A small network was shown many inputs. Here are its activations along a few directions, one row for each input.
Each table varies a few parts of the input and shows all the possible inputs, shuffled.
Descriptions start from the smaller parts, as in this example, which fits no table here: line(4) and (point or line(11) or (values(3) and ring(8))).
Shared parts are said once, and a part with two or three values counts as separate values.
In the rows, zero is written as 128.

Other details of the inputs vary at random and push rows far along three fixed directions, the same in every table; ignore that.

Table:
x1: [116 100 121 167 173  94  93 129 164 120 149 128]
x2: [111 110 122 170 169  96 102 138 164 109 156 132]
x3: [149 116 123 153 157 153 148 101 135 119 118 128]
x4: [136 131 120 110 146 143 142 124 123 127 120 141]
x5: [115 107 150 167 167 111 105 147 166 129 162 133]
x6: [109 123 137 149  97  68 101 160  92 169 163 130]
x7: [132 124 112 169  90  27 120 158  97 167 160 125]
x8: [117 113 137 131 141 161 134 120 147 118 122 114]
x9: [154 105 111 107 109 139 123 154  94 124 120 121]
x10: [140 127 148 142 158 148 167 132 144 120 132 110]
x11: [110 173 149 118  91  94 113  76 140 137 125 132]
x12: [177  71 108 135 109 117  97 180  45 159 164 107]
x13: [131 124 110 112 135 141 141 129 131 120 121 140]
x14: [147 113 107 114 121 152 135 141  84 150 142 122]
x15: [119 155 167 113  91  91 106  88 146 137 117 135]
x16: [149 129 132 114 162 141 127 111 126  99 128 135]
x17: [ 77 174 165 159 100  78 144  85 172 155 109 152]
x18: [138 128 111 119 146 155 138 138 150 103 120 138]
x19: [117 139 137 126 159 159 154 146 136 116 130 141]
x20: [ 85 156 148 113  96  81 127 108 155 134  94 143]
x21: [127 132 120 129 129 155 130 140 138 120 119 125]
x22: [124 124 128 124 153 145 137 138 139  97 112 127]
x23: [149 105 120 116 115 151 124 129  87 150 136 106]
x24: [136 103 134 155 174  95  95 106 150 125 170 140]
x25: [176  88  89 124 122 113 113 183  29 149 156 119]
x26: [119 119  93 168 163 102  99 120 166 114 166 128]
x27: [135 135 127 122  81 140 155  98 112 136  89 123]
x28: [134 101 126 122 143 151 125 114 147 110 123 115]
x29: [127 116 112 165 177  90  94 119 159 115 162 131]
x30: [104 147 152 102  94 154 157 129 113 155 114 129]
x31: [128 132  79 143  96  55 107 166  85 156 161 151]
x32: [101 118 141 165 165 115 116 129 164 141 163 132]
x33: [179  77 112 117 124 112 109 163  30 157 165 131]
x34: [127 136 131 102  75 149 128 116 125 134 106 107]
x35: [122 117 139 135 137 163 129 131 153 112 122 112]
x36: [ 74 176 141 134  89  87 126 110 180 138 111 147]
x37: [140 144 123 118 138 151 134 110 120 118 142 135]
x38: [151  97 107 105 118 137 129 146  86 131 123 121]
x39: [131 116 129 132 152 150 120 128 140  99 117 110]
x40: [152 153 136 107  93 125 162 109 113 136  99 102]
x41: [153  96 129 111 117 143 124 132  85 143 128 108]
x42: [126 125 121 121 156 152 142 134 140 111 110 136]
x43: [ 98 173 134 120  95  89 124 126 155 132  94 148]
x44: [170 111 107 125 112 132 153 142  95 128 129 101]
x45: [132 143 142 103  85 147 127 110 119 142 107 106]
x46: [157 108 136 111 113 149 122 117  82 145 143 115]
x47: [141 129 132 117 152 161 136 102 133 121 140 136]
x48: [119 134 146 125 140 150 146 153 135 131 128 142]
x49: [ 98 168 120 119  82 102 124 110 162 139 118 139]
x50: [135 121 130 122 153 147 125 139 147  99 103 122]
x51: [117 133 117 133 145 162 144 136 141 108 129 129]
x52: [122 140 142 109  81 147 124 124 120 135  95 103]
x53: [124 149 132  96  96 131 135 129 106 119  83 118]
x54: [123 125 156 122 154 155 138 144 147 115 119 130]
x55: [151 129 144 107 138 136 122 116 125 114 122 135]
x56: [120 121 127 120 138 143 148 140 129 122 118 142]
x57: [133 108 132 118 130 149 150 168  83 151 141 137]
x58: [139 163 139  89 101 136 145 109  98 126 110 142]
x59: [130  97 109 165 164  98  91 135 169 114 162 130]
x60: [114 123 126 126 142 162 147 129 145 119 123 130]
x61: [108 115 137 156 182 101 118 142 160 130 156 149]
x62: [112 125 105 174 169 101  95 128 164 114 155 125]
x63: [131 133  98 126 144 163 139 126 142 105 135 127]
x64: [ 87 192 136 124  90  83 120  89 179 146 115 147]
x65: [112 152 156  97 100 139 147 136 106 135 102 125]
x66: [143 123 118 153 180  99 106 132 149 118 170 162]
x67: [ 98 175 133 124  90  90 114  85 149 143 118 123]
x68: [111 144 140 111  83 147 138 122 113 131 103 109]
x69: [145 129 136 110 161 151 139 108 129 115 131 149]
x70: [132 144  99 135 120  79 118 147  96 147 149 149]
x71: [136 126 109 113 135 135 131 128 127 103 115 125]
x72: [111 133  93 171 174 104 108 138 162 115 160 142]
x73: [142 136 121 118 156 154 138 131 144 110 120 138]
x74: [141 126 102 170  96  26 109 160  93 166 156 121]
x75: [137 111 117 126 146 150 124 120 142  99 127 113]
x76: [124 116 130 130 146 160 125 117 145 116 117 109]
x77: [149 123 146 124 145 160 120 103 140 114 137 120]
x78: [ 96 181 147 113 100  67 111  91 175 133  97 145]
x79: [134 140 108 127 153 161 139 120 136 113 135 127]
x80: [109 152 155 107  88 156 151 138 119 150 113 127]
x81: [131 138 138  86 103 132 138 110 107 137  93 124]
x82: [122 133 120 127 153 152 149 143 140 101 119 139]
x83: [107 151 157 110  90 155 143 125 111 145 114 111]
x84: [134 110 140 130 145 153 117 132 150 104 111 110]
x85: [125 128 131 125 146 155 145 146 149 105 113 139]
x86: [133 113 132 154 132 146 154 120 129 122 111 128]
x87: [121 127 119 125 147 162 138 126 143 118 119 125]
x88: [112 139 134 131 150 169 150 138 138 122 137 130]
x89: [112 102 125 148  90  59  97 152  98 166 151 130]
x90: [142 107  97 114 111 152 135 145  91 142 141 122]
x91: [113 107 147 139 111  96 114 150 105 166 151 128]
x92: [ 97 165 139 155  91  78 131  85 155 144  91 141]
x93: [149 119 141 123 156 148 120 103 130 103 136 122]
x94: [121 136 148  98  88 136 138 138 117 124  87 123]
x95: [130 136 111 127 158 150 140 141 137 100 115 135]
x96: [135 136 117 137  87  71  99 140  88 172 169 148]
x97: [127 106 148 131 140 155 126 136 152 106 117 115]
x98: [157 114 135 149 159 151 143  92 127 117 131 137]
x99: [112 141 166 111  86 156 138 131 119 151 113 111]
x100: [184 117 131 120 122 135 149 127  82 132 137 109]
x101: [144  99 110 115 104 150 125 133  94 142 135 106]
x102: [118 108 110 158 182  89 102 137 160 115 143 141]
Description of these inputs: line(6) and (values(2) or (values(3) and ring(5))).
Question: Changing only the line(6) part turns x98 into x92. The same change can be made to x93. Which row results?
Answer: x39
Question: Changing only the line(6) part turns x11 into x26. The same change can be made to x33. Which row results?
Answer: x38
Question: Changing only the line(6) part turns x24 into x28. The same change can be made to x58. Which row results?
Answer: x31
Question: Which other rows does x75 become when the values(3) part takes its other values? List them by row number.
Answer: x28, x59
Question: Which other rows does x60 become when the ring(5) part takes its other values? List them by row number.
Answer: x8, x20, x56, x89
Question: Start at x5 and move only the ring(5) part, one step at a time. The first step leads to x54. Which rows follow, in order?
Answer: x48, x80, x99
Question: Start at x96 and move only the line(6) part, one step at a time. The first step leads to x64. Which rows follow, in order?
Answer: x49, x21, x36, x80

Table:
x103: [132 117 113 137  83  84 124 157  52 192 169 140]
x104: [150 136 160  72  78 190 146 100  94 135  96  89]
x105: [ 82 191 163 120  99  71 128 107 154 144 108 162]
x106: [158  93  99 141 198 143 132 186 123 100 157 141]
x107: [182  66 109 169 178 105 102 165  80 141 196 120]
x108: [102 146 122 139 152 113 104  83 203  95 110 123]
x109: [127 123  95 126 109 101 104 175 100 144 155 139]
x110: [124 135  99 151  85  66 125 136  91 172 159 147]
x111: [167  83 109 146 178 114 105 175 113 113 155 128]
x112: [107 153 122 151 149  96 112 114 163 138 165 139]
x113: [ 77 154 137 156 153  81 114 110 183 137 149 174]
x114: [109 152 166 104  90 124 138  73 147 148 103 128]
x115: [ 72 142 159 152 138 165 161 149 190 123 103 116]
x116: [137 138 172  74  42 122 137 132  46 158  93 118]
x117: [112 122  96 145 128 103 130 134 122 139 134 148]
x118: [165 113 140 100 127 215 164  92 122 105  89 102]
x119: [143  94  69 160 156 118 104 170 103 122 169 129]
x120: [135 131 120 159 181 135 109  84 202  89 144 121]
x121: [ 99 106 155 163 102 122 128 171 133 149 130  98]
x122: [112 165 117 142 142 127 130  93 182 107 130 132]
x123: [ 97 180 146  93  32  91 112 130  84 181 112 138]
x124: [176 137 133  81  92 204 186 134  63 113  88 103]
x125: [118 132 145 121 101 106  94 124 113 146 136 124]
x126: [182 106 132 120 160 192 153 113 121  88 111 100]
x127: [118 173 158 104 113 133 158 100 134 130 106 133]
x128: [123 113 111 136 137  90  86 144 143 124 155 128]
x129: [106 135 113 123 125 107 132 143 139 136 130 154]
x130: [154 106 113 127 122 111 121 141  91 126 113 115]
x131: [153 125 119 107 177 208 173 127 140  71  88 119]
x132: [165  59 137 122 170 201 134 152  84 118 143 118]
x133: [107 127 123 146 167 128 123  87 195 100 104 134]
x134: [105 143 147 108 132 130 129  96 186 112  94 138]
Question: Changing only one part turns x117 into x133. The same change can be made to x113. Which row results?
Answer: x132
Question: Describe the family of inputs behind these rows.
Answer: values(2) and (point or (values(3) and ring(5)))
Question: Which other rows does x124 become when the values(3) part takes its other values? List them by row number.
Answer: x110, x122

Table:
x135: [120 116 158 131 143 124 110 121 142 125 132 115]
x136: [ 73 159 125 154 125  66 107 103 198 139 130 150]
x137: [140  96 111 150 182 157 133 135 145 117 148 127]
x138: [137 115 110 155 147 100 109 155 117 145 165 141]
x139: [107 166 144 100  72  99 136 124 110 158 107 128]
x140: [156 113 117 141 196 163 123 112 161  82 131 130]
x141: [123 144 126 119  83  91 121  99 119 144 110 129]
x142: [121 102 147 143 137 123 106 115 141 134 134 118]
x143: [ 84 159 167 138 117  71  93  88 187 136 119 139]
x144: [148 102 161 115 138 208 141 115 124 110 113  87]
x145: [137 111  89 166 157  54  85 150 116 135 181 147]
x146: [137 129 137 103 134 223 163 123 140 101  99  98]
x147: [164 119 124 113 101 158 146 120  92 128 111  97]
x148: [128  95 106 165 160 104 114 177 134 131 166 136]
x149: [117 160 141 107 109 117 131  92 158 111 103 135]
x150: [155 126 127  81 145 207 146 109 127  88  92 117]
x151: [161 129 124  86  97 165 137 128  77 120 100 118]
x152: [182  77 100 132 114 115 119 172  53 147 155 111]
x153: [130 143 154  99 175 208 167 101 166  90 104 124]
x154: [123 138 113 134 136 121 120 103 149 114 132 126]
x155: [120 144 122  94  69 108 124 107 101 146 103 128]
x156: [146  77 139 147 135 115  96 159  98 143 165 115]
x157: [162 107 118  80  86 161 137 145  57 133 114 112]
x158: [124 118 135 126 179 203 153 150 155  86 106 127]
x159: [137 136 163 102 171 206 172  99 160  90 103 132]
x160: [152 125 130 103  74 172 154 146  62 154 118  98]
x161: [ 82 149 129 143 110  77 120 156 136 143 127 145]
x162: [160  93  92 125 130 110 106 168  62 139 162 125]
x163: [116 108 127 149 172 157 139 162 155 103 132 134]
x164: [100 172 137 134 142  81 116  81 193 107 115 144]
x165: [121 123 121 171 212  94 116 131 166 118 178 162]
x166: [146 110 111 142 129 104 111 161  81 159 170 142]
x167: [153  96 104 140 174 158 124 123 132 100 139 125]
x168: [140 102 116 153 172 132 125 154 139 122 164 132]
x169: [163  98  98 160 165  95 101 144 118 125 160 132]
x170: [159  91  94 166 173  83 101 155 114 128 172 129]
x171: [107 130 131 126 134 151 144 125 160 117 102 126]
x172: [118 132 128 133 121 151 144 138 137 125 117 115]
x173: [125 154 139 109  44 115 140 126  69 177 125 120]
x174: [138 119 120 140 155 126 129 100 161 110 119 123]
x175: [134 103 109 154 172 137 120 168 136 116 147 135]
x176: [ 97 155 139 118 124 124 140 130 163 120 104 132]
x177: [ 74 167 142 146 120 114 139 117 184 122 107 136]
x178: [104 159 132 116  78  92 116 133 124 154 117 137]
x179: [105 153 148 103 106 147 144 117 159 120  99 128]
x180: [110 155 146 117  84  94 130 119 121 159 130 144]
x181: [153 106 118 146 160 119 122 155  89 142 167 150]
x182: [ 89 176 154 100 125 150 147  98 190 106  85 130]
x183: [159 105 130 103  97 161 153 146  41 158 126 125]
x184: [105 154 136 118  64  83 127 113 103 176 125 140]
x185: [ 86 145 131 127  58  85 128 150 102 167 108 136]
x186: [100 161 132 152 136  54 103  89 199 118 133 151]
x187: [120 165 151 108  65 118 151 107  91 162 112 131]
x188: [137 132 112 145 137 121 121 110 137 116 139 125]
x189: [159 123 123 113 100 163 142 119  90 124 114 102]
Question: Describe the family of inputs behind these rows.
Answer: line(5) and (point or line(4) or line(6))
Question: Changing only the line(5) part turns x171 into x148. The same change can be made to x185. Which row results?
Answer: x163
Question: List by row number the other rows that have the line(5) part in common with x176.
Answer: x135, x139, x145, x153, x161, x162, x164, x165, x170, x182
Question: Which other rows does x154 become when the line(4) part takes its other values? List them by row number.
Answer: x147, x188, x189
Question: Which other rows does x138 become when the line(6) part takes its other values? List them by row number.
Answer: x158, x166, x175, x178, x181
